These are the activations of a small network on made-up records, seen along a few directions, one row for each record.
After each row come some of the record's fields: L, K, M, Z, P, F.
Not every record has every field; a missing one is written none.
The largest differences between rows may come from other fields.
In the rows, 500 means zero.
Random noise pushes rows far along 6 fixed directions. That doesn't count. These rows show it; they differ only by the noise:
[407 629 517 494 574 545 585 523 437 557 619 729 391 502 515 494 577 475
 656 525]
[455 699 614 635 508 471 495 809 420 510 405 512 546 734 382 492 453 575
 374 674]
[410 728 259 568 754 699 534 634 427 398 310 618 590 643 463 694 572 580
 458 423]
[442 470 598 490 521 525 478 538 583 536 546 583 441 413 479 371 401 422
 488 455]
[386 682 402 623 536 632 437 689 539 455 290 544 585 724 367 586 452 592
 337 444]
[493 750 576 595 600 599 464 856 413 588 625 712 657 587 493 599 330 640
 443 699]
[436 623 435 449 777 489 740 450 290 424 490 633 304 481 556 497 799 398
 741 522]
[426 544 272 532 713 562 468 432 437 494 409 568 532 653 454 607 627 337
 531 432]

[538 650 585 451 617 518 693 690 372 398 482 541 454 408 566 497 552 651
 576 597] => L is l1, K is k1, M is m1, Z is z2, P is none, F is f6
[473 457 509 469 428 468 559 390 510 429 393 403 377 503 488 483 631 530
 519 422] => L is l3, K is none, M is none, Z is none, P is p1, F is none
[514 420 484 560 225 393 302 554 608 621 464 369 623 773 290 513 371 368
 410 531] => L is l1, K is k2, M is none, Z is none, P is none, F is none
[398 398 504 401 201 464 562 288 671 434 348 402 270 526 400 386 640 495
 602 279] => L is l3, K is none, M is none, Z is none, P is p3, F is none
[657 405 344 388 813 580 443 459 381 572 759 597 703 297 695 687 422 405
 590 585] => L is l3, K is none, M is m2, Z is z2, P is none, F is f3
[554 385 464 476 667 660 430 561 643 429 448 469 650 227 585 486 255 551
 337 370] => L is l2, K is none, M is m2, Z is z2, P is none, F is f3
[564 493 612 563 381 353 471 585 440 442 338 254 514 664 432 485 537 571
 339 616] => L is l1, K is k3, M is none, Z is none, P is p1, F is none
[438 605 438 488 362 620 478 583 593 489 467 587 520 560 421 574 435 619
 521 403] => L is l1, K is k3, M is none, Z is none, P is none, F is none
[486 464 716 586 311 336 455 523 529 558 487 396 425 575 428 321 446 496
 370 602] => L is l1, K is k1, M is m1, Z is z2, P is none, F is f6
[561 537 733 586 430 324 583 703 417 345 232 187 448 618 433 370 544 638
 280 658] => L is l1, K is k3, M is none, Z is none, P is p2, F is none
[459 396 576 486 463 442 495 407 579 538 531 513 412 419 481 331 471 355
 534 449] => L is l1, K is k2, M is none, Z is none, P is none, F is none
[510 489 465 431 665 596 557 333 447 560 771 728 440 228 718 532 522 522
 648 477] => L is l1, K is k1, M is m1, Z is z2, P is none, F is f6
[467 608 369 525 289 469 440 526 467 551 437 489 567 850 361 666 604 534
 569 544] => L is l1, K is k1, M is none, Z is none, P is none, F is none
[509 532 532 559 400 458 428 572 518 584 521 495 589 599 446 517 423 541
 443 583] => L is l3, K is none, M is m1, Z is z2, P is none, F is f6
[514 417 419 491 524 557 445 423 550 426 397 406 530 488 524 542 504 498
 404 386] => L is l1, K is k3, M is none, Z is none, P is p2, F is none
[479 544 379 589 349 438 364 473 467 590 457 442 611 834 364 634 546 473
 443 576] => L is l3, K is none, M is none, Z is none, P is none, F is none
[449 725 579 541 541 473 656 628 349 550 616 705 390 571 509 504 617 549
 664 646] => L is l1, K is k3, M is m1, Z is z2, P is none, F is f6
[468 442 270 392 708 684 624 472 619 262 244 456 482 279 483 496 516 434
 542 158] => L is l2, K is none, M is none, Z is none, P is none, F is none
[440 668 253 539 626 614 517 455 399 522 487 650 563 652 492 733 639 532
 578 475] => L is l3, K is none, M is m1, Z is z2, P is none, F is f6
[566 303 602 516 355 371 310 355 566 643 652 415 559 497 533 428 398 404
 433 579] => L is l1, K is k2, M is none, Z is none, P is p2, F is none
[545 507 595 531 622 497 524 629 469 401 384 383 530 434 518 438 434 568
 326 559] => L is l3, K is none, M is none, Z is none, P is p3, F is none
[291 694 414 639 275 498 545 361 479 423 215 470 316 890 391 567 825 694
 471 421] => L is l1, K is k1, M is none, Z is none, P is p3, F is none
[460 499 613 568 522 478 496 467 481 492 452 465 440 528 520 435 541 532
 398 549] => L is l2, K is none, M is none, Z is none, P is p3, F is none
[418 623 463 538 394 775 415 591 680 465 456 639 572 437 524 611 314 805
 348 325] => L is l1, K is k3, M is none, Z is none, P is p3, F is none
[342 401 427 555 443 593 430 402 771 421 221 423 411 504 339 345 410 402
 307 184] => L is l3, K is none, M is m1, Z is z3, P is none, F is f5
[580 289 549 524 154 204 293 350 480 660 567 251 533 815 400 494 568 321
 498 677] => L is l1, K is k1, M is none, Z is none, P is p1, F is none
[375 434 377 570 464 483 465 222 561 528 406 487 376 595 438 464 642 379
 452 340] => L is l3, K is none, M is m1, Z is z3, P is none, F is f5
[519 448 643 504 482 434 477 479 485 529 576 476 462 412 564 408 470 530
 455 571] => L is l3, K is none, M is m1, Z is z2, P is none, F is f6
[465 482 356 395 485 653 524 456 639 432 463 573 475 357 464 533 439 487
 575 249] => L is l1, K is k3, M is none, Z is none, P is none, F is none
[436 324 321 467 496 486 359 238 594 679 683 629 471 539 457 497 511 128
 658 368] => L is l1, K is k3, M is m3, Z is z3, P is none, F is f2
[449 496 679 572 282 381 464 425 514 582 560 489 378 572 508 393 543 580
 475 582] => L is l1, K is k1, M is m1, Z is z2, P is none, F is f6
[566 489 349 508 625 557 422 537 451 442 412 416 689 513 524 639 455 554
 387 516] => L is l3, K is none, M is none, Z is none, P is none, F is none
[459 619 263 562 446 504 498 419 401 436 300 418 520 825 430 729 750 589
 502 473] => L is l1, K is k3, M is none, Z is none, P is p1, F is none
[473 475 640 586 388 415 426 480 520 559 511 458 472 592 488 406 482 505
 407 586] => L is l1, K is k2, M is none, Z is none, P is p3, F is none
[459 583 537 490 425 581 529 642 577 484 468 561 488 502 446 512 432 590
 512 453] => L is l3, K is none, M is none, Z is none, P is p2, F is none
[351 620 354 576 436 652 492 348 558 529 497 682 431 575 520 603 586 635
 519 352] => L is l1, K is k2, M is m1, Z is z2, P is none, F is f6
[615 439 363 456 772 350 445 381 234 706 821 629 608 610 583 628 645 133
 750 753] => L is l1, K is k3, M is m1, Z is z2, P is none, F is f6
[433 530 454 590 430 381 448 449 436 605 491 492 473 794 380 511 618 357
 518 595] => L is l3, K is none, M is m3, Z is z2, P is none, F is f4
[538 654 458 579 519 495 481 646 358 512 482 489 614 702 494 680 545 641
 452 663] => L is l3, K is none, M is none, Z is none, P is p1, F is none
[435 456 669 600 339 562 398 569 710 384 226 308 502 473 448 362 331 723
 136 385] => L is l3, K is none, M is none, Z is none, P is p3, F is none
[435 573 455 582 509 662 492 548 609 379 297 473 521 462 505 520 423 717
 290 342] => L is l1, K is k2, M is m1, Z is z2, P is none, F is f6
[430 456 354 481 373 431 537 340 543 422 262 359 399 698 368 499 715 408
 566 348] => L is l1, K is k2, M is m1, Z is z2, P is none, F is f6
[551 328 434 585 660 430 292 383 462 651 616 466 650 584 533 526 436 240
 397 604] => L is l2, K is none, M is m2, Z is z1, P is none, F is f1
[683 406 787 385 497 313 660 591 359 438 643 363 407 250 649 351 517 547
 603 716] => L is l1, K is k3, M is none, Z is none, P is p1, F is none

Here are new rows. What are their fields?
[439 465 332 322 509 751 580 439 707 323 365 564 430 251 499 515 448 568
 589 121] => L is l1, K is k3, M is none, Z is none, P is none, F is none
[457 675 196 515 726 633 577 483 381 422 396 615 571 603 510 724 680 523
 592 419] => L is l1, K is k3, M is m1, Z is z2, P is none, F is f6
[545 577 565 470 905 501 782 516 282 268 369 445 382 264 683 430 709 589
 528 563] => L is l2, K is none, M is none, Z is none, P is p3, F is none
[574 407 418 505 817 582 465 404 475 382 401 402 615 266 661 519 457 547
 307 436] => L is l3, K is none, M is m1, Z is z2, P is none, F is f6
[556 249 434 421 681 565 411 285 607 450 499 425 554 233 627 440 421 357
 425 332] => L is l1, K is k2, M is none, Z is none, P is p3, F is none
[436 620 549 603 429 624 430 579 559 440 363 490 548 570 505 548 426 774
 266 473] => L is l1, K is k1, M is none, Z is none, P is p3, F is none
[632 289 578 440 603 349 498 589 495 409 381 216 554 380 447 344 401 286
 416 541] => L is l3, K is none, M is none, Z is none, P is none, F is none
[368 599 520 563 452 537 561 405 500 519 503 633 339 552 514 471 620 569
 551 456] => L is l1, K is k2, M is m1, Z is z2, P is none, F is f6
[501 414 664 420 407 561 522 567 688 406 431 443 437 244 512 320 318 607
 399 357] => L is l1, K is k3, M is m1, Z is z2, P is none, F is f6
[484 431 558 550 337 532 339 450 627 606 611 533 547 523 522 488 354 545
 411 492] => L is l1, K is k2, M is none, Z is none, P is p2, F is none
[586 414 593 551 674 427 402 565 423 536 532 408 611 499 542 467 419 385
 353 656] => L is l3, K is none, M is none, Z is none, P is p3, F is none
[621 286 402 442 689 452 437 475 536 396 333 257 629 406 478 452 423 276
 394 419] => L is l1, K is k2, M is none, Z is none, P is none, F is none
[324 394 490 447 185 457 511 273 701 463 317 440 263 609 332 331 630 398
 573 241] => L is l1, K is k1, M is none, Z is none, P is none, F is none
[545 458 416 443 599 463 574 455 430 387 375 377 460 499 517 538 642 450
 553 460] => L is l1, K is k3, M is none, Z is none, P is p1, F is none
[423 449 320 446 467 654 404 360 652 583 584 664 520 477 483 599 458 411
 603 302] => L is l3, K is none, M is none, Z is none, P is p2, F is none
[535 472 257 552 664 491 415 526 457 424 253 325 663 709 407 625 551 364
 391 464] => L is l1, K is k1, M is m1, Z is z2, P is none, F is f6
[577 500 495 437 596 477 572 644 459 414 418 403 550 464 472 495 481 483
 497 528] => L is l3, K is none, M is m1, Z is z2, P is none, F is f6
[527 392 394 508 854 513 472 384 423 417 407 429 526 409 580 479 557 318
 398 449] => L is l1, K is k3, M is m1, Z is z2, P is none, F is f6
[592 514 639 586 486 252 454 715 337 565 487 330 602 774 374 439 487 340
 422 812] => L is l1, K is k1, M is none, Z is none, P is none, F is none
[397 344 684 524 251 406 467 347 694 513 446 415 276 453 425 219 469 428
 406 353] => L is l1, K is k3, M is m1, Z is z2, P is none, F is f6
[432 680 377 468 591 544 723 450 362 399 425 600 354 527 536 586 771 597
 695 460] => L is l1, K is k1, M is m1, Z is z2, P is none, F is f6
[634 535 429 496 806 572 525 623 363 412 497 462 670 368 638 620 443 572
 400 575] => L is l1, K is k1, M is m1, Z is z2, P is none, F is f6
